M =
[[107 137 116 127]
 [110 135 120 129]
 [109 124 123 124]
 [143 140 127 130]
 [113 103 136 122]
 [143 150 120 135]]
M[-6][0] = 107
M[-1][-4] = 143
M[-3] = [143, 140, 127, 130]
M[-5][-2] = 120
M[4][-4] = 113
M[:, 1] = [137, 135, 124, 140, 103, 150]
M[-1][-3] = 150
M[4][2] = 136
M[:, 2] = [116, 120, 123, 127, 136, 120]
M[:, -1] = [127, 129, 124, 130, 122, 135]

B =
[[140 132 137 126 122 132 123 124 130 119 132 127 126 114]
 [129 158 116 126 108 132 133 126 124 123 123 127 131 130]
 [115 113 137 130 127 132 118 120 121 132 131 121 130 134]
 [124 114 140 129 126 137 121 125 120 128 122 126 132 132]
 [116 137 119 135 116 140 135 125 126 131 134 122 137 140]
 [133 115 144 128 125 131 124 118 135 129 126 129 121 126]]
Indices start at 0.
(0, 0): 140
(5, 6): 124
(5, 5): 131
(2, 4): 127
(3, 4): 126
(4, 2): 119
(5, 2): 144
(3, 11): 126
(1, 13): 130
(0, 5): 132
(0, 8): 130
(5, 13): 126
(2, 2): 137
(4, 11): 122
(2, 11): 121
(3, 2): 140
(1, 0): 129
(3, 3): 129
(4, 7): 125
(2, 12): 130
(5, 10): 126
(1, 4): 108
(2, 6): 118
(5, 12): 121
(4, 6): 135
(1, 9): 123

m =
[[136 145 142 138 120]
 [138 152 146 140 108]
 [127 122 122 126 135]
 [136 143 139 137 122]
 [116 109 115 116 141]
 [136 140 137 136 125]
 [135 136 133 134 128]
 [118 106 113 115 141]
 [136 146 142 139 119]
 [139 154 147 141 101]]
Indices start at 0.
row 0 col 0 -> 136
row 5 col 0 -> 136
row 0 col 3 -> 138
row 6 col 3 -> 134
row 6 col 1 -> 136
row 2 col 4 -> 135
row 2 col 3 -> 126
row 7 col 4 -> 141
row 8 col 0 -> 136
row 1 col 3 -> 140
row 4 col 2 -> 115
row 8 col 3 -> 139
row 4 col 3 -> 116
row 1 col 0 -> 138
row 3 col 0 -> 136
row 5 col 3 -> 136
row 7 col 2 -> 113
row 3 col 1 -> 143
row 7 col 1 -> 106

data =
[[128 130 123 131 129 130 126 130]
 [131 130 123 129 123 134 125 130]
 [125 137 132 121 130 129 123 125]
 [134 131 121 129 119 145 129 132]
 [134 137 149 109 102 133 132 137]
 [138 119 124 121 143 110 125 121]
 [109 125 124 141 134 137 144 149]
 [142 132 134 124 134 104 136 139]
 [141 138 114 135 148 142 121 123]
 [123 118 111 142 148 132 116 118]
 [124 137 135 121 117 122 123 135]
 [134 130 131 127 138 120 126 135]
 [126 126 123 131 138 129 127 127]
 [122 144 134 118 123 123 105 112]
 [121 130 126 131 125 141 129 123]
 [148 105 119 140 120 133 150 139]]
Rows and columns are counted from 0.
row 0 col 0 = 128
row 4 col 1 = 137
row 14 col 3 = 131
row 0 col 4 = 129
row 3 col 5 = 145
row 6 col 4 = 134
row 13 col 0 = 122
row 9 col 2 = 111
row 11 col 2 = 131
row 9 col 7 = 118
row 10 col 1 = 137
row 3 col 7 = 132
row 8 col 4 = 148
row 0 col 5 = 130
row 8 col 6 = 121
row 1 col 5 = 134
row 13 col 2 = 134
row 3 col 2 = 121
row 3 col 6 = 129
row 14 col 7 = 123
row 8 col 3 = 135
row 11 col 3 = 127
row 6 col 5 = 137
row 12 col 5 = 129
row 1 col 3 = 129
row 9 col 0 = 123
row 10 col 2 = 135
row 1 col 2 = 123
row 4 col 0 = 134
row 5 col 5 = 110

grid =
[[138 135 137 133 123 126 129 133 119 117 120 123 127]
 [125 121 137 151 135 119 123 123 128 113 135 122 120]
 [143 129 136 133 116 130 125 133 133 119 128 130 123]
 [138 133 135 137 135 109 127 118 144 129 128 106 128]
 [150 125 135 129 118 122 138 120 129 117 122 118 122]
 [136 135 131 133 140 132 130 118 132 118 137 112 126]
 [142 136 131 137 132 120 126 117 129 129 131 110 123]
 [145 135 129 137 127 142 124 133 134 115 124 130 129]
 [145 133 134 131 114 123 130 134 120 117 118 122 124]
 [145 131 141 128 122 137 130 127 133 125 121 122 128]
 [128 139 133 134 151 129 131 129 138 117 121 128 117]
 [133 132 125 138 125 113 122 125 128 120 135 121 125]
 [139 123 142 132 132 132 122 121 128 121 136 112 115]
 [134 141 128 131 136 124 121 117 129 121 131 112 115]
 [130 127 134 128 141 115 120 122 128 120 130 113 120]
 [145 134 124 124 118 130 135 126 126 119 128 129 133]]
Indices start at 0.
(0, 0) = 138
(6, 6) = 126
(12, 6) = 122
(1, 9) = 113
(3, 9) = 129
(4, 10) = 122
(0, 5) = 126
(13, 12) = 115
(1, 5) = 119
(15, 10) = 128
(7, 9) = 115
(7, 10) = 124
(2, 0) = 143
(13, 2) = 128
(2, 5) = 130
(11, 1) = 132
(9, 8) = 133
(9, 11) = 122
(1, 12) = 120
(4, 8) = 129
(10, 4) = 151
(4, 5) = 122
(9, 0) = 145
(7, 4) = 127
(13, 4) = 136
(9, 5) = 137
(15, 12) = 133
(3, 12) = 128
(5, 2) = 131
(1, 2) = 137
(7, 5) = 142
(6, 12) = 123
(0, 10) = 120
(15, 0) = 145
(12, 12) = 115
(8, 4) = 114
(14, 9) = 120
(14, 4) = 141

a =
127	118	132	134	156	118	149	127
135	128	128	129	138	133	136	130
127	126	127	132	129	125	129	125
131	118	132	134	156	117	150	128
127	118	132	135	155	118	150	128
a[0][0] -> 127
a[3][0] -> 131
a[3][4] -> 156
a[:, 3] -> [134, 129, 132, 134, 135]
a[4][4] -> 155
a[2][4] -> 129
a[0][5] -> 118
a[1][4] -> 138
a[4] -> [127, 118, 132, 135, 155, 118, 150, 128]
a[1][2] -> 128
a[1][7] -> 130
a[3][3] -> 134
a[2][7] -> 125

X = 130  122  135  129  129  129  128  130  129  141  130  132  129  155  126
X[0]: 130
X[-14]: 122
X[-10]: 129
X[11]: 132
X[-3]: 129

arr =
[[133 121 134 122 106 134 134 133 140 126]
 [132 126 134 125 122 120 134 136 129 133]
 [131 140 137 118 122 122 121 128 122 135]
 [137 134 142 114 111 122 128 132 122 132]
 [133 117 114 140 140 137 132 125 129 124]
 [131 126 125 131 139 121 127 128 114 131]
 [125 118 125 130 121 141 130 121 128 115]
 [133 121 129 130 126 120 142 142 142 133]
 [140 126 132 125 124 119 137 136 128 135]]
arr[0,0]	133
arr[6,7]	121
arr[0]	[133, 121, 134, 122, 106, 134, 134, 133, 140, 126]
arr[7,5]	120
arr[8,4]	124
arr[7,4]	126
arr[:, 9]	[126, 133, 135, 132, 124, 131, 115, 133, 135]
arr[1,4]	122
arr[:, 6]	[134, 134, 121, 128, 132, 127, 130, 142, 137]
arr[5,3]	131
arr[5,5]	121
arr[3,5]	122
arr[7,9]	133
arr[0,3]	122
arr[3]	[137, 134, 142, 114, 111, 122, 128, 132, 122, 132]
arr[6]	[125, 118, 125, 130, 121, 141, 130, 121, 128, 115]
arr[8,0]	140
arr[1,5]	120
arr[1]	[132, 126, 134, 125, 122, 120, 134, 136, 129, 133]
arr[2]	[131, 140, 137, 118, 122, 122, 121, 128, 122, 135]
arr[8]	[140, 126, 132, 125, 124, 119, 137, 136, 128, 135]
arr[6,1]	118
arr[7,6]	142
arr[1,0]	132
arr[2,8]	122
arr[5,7]	128
arr[2,6]	121
arr[1,1]	126
arr[1,2]	134
arr[:, 0]	[133, 132, 131, 137, 133, 131, 125, 133, 140]
arr[4,6]	132
